These are the activations of a small neural network, seen along a few directions. Each row is one input.
In each table, some parts of the input vary, and every possible input appears once, in random order.
A made-up example of a description, with smaller parts first: line(4) and (point or line(9) or (values(3) and ring(5))).
Shared parts are said once, and a part with two or three values counts as separate values.
In the rows, zero is written as 128.

Other details of the inputs shift rows strongly along two fixed directions, in all tables alike. That doesn't count.

A family of inputs:
R1: [103 139  83  97 176 139  74 147 140  99 162]
R2: [162 126 141 153 141 153 156 110 107 156 124]
R3: [161 129 133 156 143 140 156 111  99 155 124]
R4: [103 159 154  96 119  84 127 145 123 156 101]
R5: [134 146  95 102 195 172 104 121 104 135 134]
R6: [155 146 195 140 128  93 198 120  75 220  62]
R7: [152 144 183 134 131 102 189 131  74 211  55]
R8: [104 103 114 151  79  98 124 154 164  95 161]
R9: [126 112 137 169  66  81 125 142 171 121 165]
R10: [133 115 141 170  53  92 132 132 177 118 163]
R11: [123 139 133  65 175 169  98  94 112 114  87]
R12: [ 91 130  94 101 184 139  79 146 147  95 157]
R13: [159 117 123 156 128 147 171 117  92 155 117]
R14: [105 136  91 102 158 164  83 142 142  81 149]
R15: [121 105 118 167  59  87 139 150 154  99 161]
R16: [129 133 159 102 110 124 119  87 136 114 108]
R17: [127 146 134  60 175 165  94  87 116 127  98]
R18: [136 119 115 151 132 122 128 143 125 124 137]
R19: [ 61 158 114  56 151 109 100 163 124 108 106]
R20: [120 125 113 157  73 102 112 143 158  83 159]
R21: [184 116 150 177 153 132 184 113  83 194 110]
R22: [123 129 123 147  70 111 109 134 170  96 170]
R23: [100 129  93 103 166 157  84 145 151  87 145]
R24: [125 129  94  98 186 191 121 126 103 121 127]
R25: [181 114 158 171 149 150 185 102  98 193 105]
R26: [119 114 161 124  28  93 134 100 161  90 121]
R27: [122 124 101 110 207 167 108 141 111 134 122]
R28: [124 101 132 169  49 100 148 139 167 105 155]
Each input here is: line(4) and (values(2) or ring(5)).
The inputs of R1 and R21 match in every part but the line(4) part. If R4 is changed in the same way as R1 into R21, which row does it become?
Answer: R6
Change only the ring(5) part in R1. List by row number the other rows that result.
Answer: R5, R9, R10, R22
Change only the line(4) part in R27. List by row number the other rows that result.
Answer: R8, R9, R12
Change only the values(2) part in R16. List by row number the other rows that result.
Answer: R6

A family of inputs:
R29: [189 128 150 136 146 167 167  76  74 183  91]
R30: [ 88 149 109  52 198 152  65 126 141 117 127]
R31: [109 115 123 157  84  96 147 158 144 111 147]
R32: [116 120 122 160  88  90 140 156 146 117 158]
R33: [130 148 144 151  80  87 119 142 154 122 145]
R34: [102 140 122  78 191 149 103 124 109 110 106]
R35: [ 86 169  85  63 194 155  80 154 118 111 139]
R36: [163 127 199 174  36  77 178 106 151 180 118]
R37: [148 119 122 180  88 122 123 125 167 111 181]
R38: [134 109  82 121 202 184  98 125 130 112 154]
R39: [ 94 126 110 107  63 125  96 120 169  48 144]
R40: [125 116  85 118 195 193 103 127 128 108 143]
R41: [126 138 104  77 175 182 100 104 109 101 122]
R42: [111 164 123  78 194 142  90 117 117 123 121]
R43: [128 135 138 154  84  81 113 142 150 121 143]
R44: [162 129 146 143 162 152 167 122  83 180  77]
R45: [103 119 107 108  69 116  91 119 170  51 155]
R46: [165 121 160 133 168 133 166  97  82 182  82]
R47: [ 98 134  86  97 196 162 119 152 109 121 122]
R48: [114 117 125 143  75  88 138 153 141 117 139]
R49: [147 106 119 183  90 117 119 126 164 112 180]
R50: [ 96 152  92  74 206 154  68 151 124  98 133]
R51: [ 84 117  92 131  98  89 102 169 170  74 172]
R52: [128 119 134 153  84  87 123 145 152 112 136]
R53: [164 111 175 201  28  71 204 136 118 176 121]
R54: [164 127 150 143 164 150 168 123  79 180  83]
R55: [ 86 138 109 123  76  79  94 163 161  89 163]
R56: [111 125 152 138  77  87 131 126 149 102 120]
R57: [164 142 135 151 167 143 177 127  83 197 114]
R58: [ 81 139 113  51 191 164  83 133 137 105 115]
R59: [111 109  96 152 101 124  85 143 185  64 198]
R60: [176 117 151 132 133 176 180  83  77 163  82]
R61: [183  99 133 173 165 181 173 107  94 174 119]
R62: [193 138 159 142 128 164 177  75  81 184  93]
R63: [160 115 162 118 163 148 165 100 100 196  81]
R64: [113 144 126  86 190 140 101 120 111 121 115]
R65: [119 125 120 162  88  83 133 152 146 125 159]
R66: [159 125 167 118 164 150 162 102  98 196  86]
R67: [115 149 123  88 191 133  92 115 111 129 116]
R68: [105 123 128 141  68  98 143 154 141 112 128]
R69: [ 76 127 133  99  80 102  93 141 187  79 137]
R70: [150 109 168 188  36  83 200 141 117 161 113]
The inputs of R63 and R36 match in every part but one. If R45 is changed in the same way as R63 into R36, which row does it become?
Answer: R62
The inputs of R56 and R64 match in every part but one. If R39 is changed in the same way as R56 into R64, which row does it become?
Answer: R41
What do these inputs look like to the network?
Answer: line(6) and (values(2) or line(5))
Change only the values(2) part in R41. List by row number the other rows that result.
Answer: R59
Change only the line(5) part in R51. List by row number the other rows that result.
Answer: R46, R48, R52, R63
Change only the values(2) part in R39. List by row number the other rows that result.
Answer: R40
A walk changes only the line(5) part. It starts at R47 and steps to R68. List the rest of the walk in order.
Answer: R44, R56, R69

A family of inputs:
R71: [158 113 146 131 149 158 157  96 108 163 103]
R72: [141 125 143 147  81 111 128 109 154 120 147]
R73: [114 120 150 144  86  91 143 144 148 130 126]
R74: [122 130 136 144  74  90 145 144 134 130 131]
R75: [134 122 137 145  74 119 134 124 144 112 133]
R76: [127 134 143 149  87  83 131 141 145 138 142]
R77: [ 78 147  84  68 159 145  66 143 140  60 141]
R78: [115 140 142 139  95  90 123 142 151 123 140]
R79: [106 121  74 103 213 176  94 149 125 106 149]
R80: [146 117 121 182  99 109 134 140 144 126 166]
R81: [165 123 144 135 127 156 165  96  97 160 106]
R82: [ 80 151  89  71 170 136  50 140 154  64 152]
R83: [182 138 152 128 204 167 170  94  56 211  78]
R84: [124 131 134 132  91 108 136 128 126 116 126]
R85: [135 127 141 147  91 113 117 120 156 116 143]
R86: [ 98 137  95  62 224 176  83 128 112 106 112]
R87: [115 135 139 137  82  99 141 144 136 122 127]
R88: [119 118 142 134  94 100 132 130 142 118 128]
R89: [197 111 164 143 194 188 194  87  61 224  63]
R90: [119 117 144 145  88  88 143 143 144 138 128]
R91: [111 132  68 102 205 183 100 147 111 105 146]
What do these inputs look like to the network?
Answer: values(3) and (point or line(6))
The inputs of R89 and R75 match in every part but the values(3) part. If R88 is changed in the same way as R89 into R75, which row does it become?
Answer: R84
Change only the line(6) part in R72. List by row number the other rows that result.
Answer: R76, R78, R82, R83, R85
Change only the values(3) part in R91. List by row number the other rows that result.
Answer: R79, R80

A family of inputs:
R92: [124 131 116  95 188 160 116 105 113 127 112]
R93: [ 86 135 127 114  72  91  81 148 191  80 166]
R94: [123 146 125  99 191 151 104 128 106 131 111]
R95: [154 123 150 140  90 119 163 104 110 151 113]
R96: [125 152 123  91 193 161 108 119 106 134 123]
R97: [152 126 150 139  84 123 164 110 109 152 106]
R98: [142 128 142 147  96 103 164 139 109 156 106]
R99: [118 147 130 119  91 105 110 133 142 117 140]
R100: [135 110  85 128 209 186 123 143 110 142 144]
R101: [152 123 149 141  86 117 161 116 111 147  98]
R102: [108 157 103  74 209 165  85 120 122 123 132]
R103: [137 130 151 150  99 116 169 135 112 153 115]
R104: [178 113 130 197 116 137 157 114 130 157 149]
R105: [150 134  83 122 203 181 103 125 103 134 146]
R106: [139 110 154 157 106 102 161 137 123 161 110]
R107: [123 155 117  91 190 164 109 119 113 145 115]
R108: [119 134 133 134 112  98 108 122 157 111 147]
R109: [122 127 122  86 178 167 117 123 114 134  98]
R110: [112 143 113  93 189 157 123 146  99 131 104]
R111: [176  98 129 192 102 149 171 105 124 146 138]
R112: [117 110 138 124 100 109 118 119 155 105 137]
R113: [127 132 113  87 181 157 114 109  98 127 109]
R114: [154 131 154 152 101 100 145 121 114 158 110]
R115: [117 136 116 100 199 150 123 132  98 132 116]
R116: [109 107  96 154  74 125  97 142 177  45 187]
R117: [140 131 142 144  93 109 166 133 107 161 114]
R118: [146 120 145 154 103  96 164 125 109 156 118]
R119: [122 130 122  82 177 174 120 116 112 140 105]
R120: [138 118 153 147 100 115 167 134 122 168 115]
R121: [149 122 158 147  92 124 163 118 116 139 100]
R122: [120 135 140 133 110 100 110 127 147 105 146]
R123: [129 153 115  87 185 153 106 129 100 142 104]
R124: [137 122  85 132 211 189 127 142  96 130 142]
R125: [151 118 152 147  90 110 156 113 111 146 101]
R126: [ 63 108  60 103 106 134  36 160 213   7 211]
R127: [106 121 130 124 105 105 125 144 151 120 146]
R128: [122 138 114  88 184 170 118 106 111 130 114]
R129: [104 132 132 117  98 101  94 146 171 100 142]
R130: [104 121 129 126 102 103 124 156 152 117 131]
R131: [119 114  85 158 101 118 115 157 148  91 177]
R132: [148 125 159 145  90 130 166 112 114 144 107]
R133: [112 138 110 103 194 148 119 137 106 139 108]
R134: [123 122 125  93 182 160 115 119 112 136 100]
R135: [116 136 110 101 200 148 121 127 108 139 118]
R136: [107 128 122 130  98  90 120 151 134 111 131]
R137: [122 133 118  98 183 160 116 115 110 130 100]
R138: [130 146 115  91 191 146 102 117 103 138 120]
R139: [ 91 131 128 117  76  86  82 142 191  80 173]
R140: [149 110 158 142  96 124 160 106 128 153 117]
R141: [149 139 161 148 100 119 153 120 119 154 118]
R142: [135 122  79 134 210 185 125 137 108 136 144]
R143: [137 127 145 154 104 109 165 136 122 155 108]
R144: [151 122 159 146  96 126 165 106 115 143 115]
R145: [179 113 136 195 114 139 158 120 120 150 149]
R146: [151 135 161 151 103 113 151 126 121 149 110]
R147: [179 100 125 183  94 143 168 109 111 144 136]
R148: [ 93 135 117 124  99  99 114 144 161  98 155]
R149: [115 136 134 135 108  99 105 132 155 112 136]
R150: [112 110  99 156  89 112  82 151 195  72 199]
R151: [153 115 160 153 100 117 163 104 116 139 112]
R152: [150 135 154 152 105 112 149 121 129 156 111]
R153: [113 138 117 102 193 150 121 142  97 133 106]
R154: [ 94 135 123 123  97 100 116 150 151  91 155]
R155: [100 130 122 117  89 112 107 134 164  84 133]
R156: [124 135 126  97 192 150 102 127 117 145 110]
R157: [155 117 163 153 112 104 147 112 132 161 124]
R158: [101 125 130 122  91 107 105 135 153  77 134]
R159: [138 130 146 152 101 115 169 129 120 162 115]
R160: [ 40 145  82  70  91 112  40 153 206  14 178]
R161: [130 110 147 149 105  96 149 133 137 144 130]
R162: [109 134 121 122  98  99 126 142 135 116 144]
R163: [157 136 153 145 100 108 151 112 114 162 123]
The inputs of R152 and R123 match in every part but one. If R102 is changed in the same way as R152 into R123, which row does it become?
Answer: R163
The inputs of R95 and R144 match in every part but one. If R114 is changed in the same way as R95 into R144, which row does it become?
Answer: R94
What do these inputs look like to the network?
Answer: values(3) and line(4) and (point or ring(5))
Which other rows agree with R112 in the line(4) part and the values(3) part? List them by row number.
Answer: R109, R119, R126, R134, R140
A walk changes only the ring(5) part. It starts at R144 and steps to R151. List the rest of the walk in order.
Answer: R158, R121, R132
Change only the values(3) part in R117. List by row number the other rows that result.
Answer: R97, R99
Change only the values(3) part in R112. List by row number the other rows that result.
Answer: R157, R161
Change only the line(4) part in R126. List by row number the other rows that result.
Answer: R111, R116, R147
A walk changes only the ring(5) part. It starts at R160 and steps to R128. List the rest of the walk in order.
Answer: R92, R137, R155
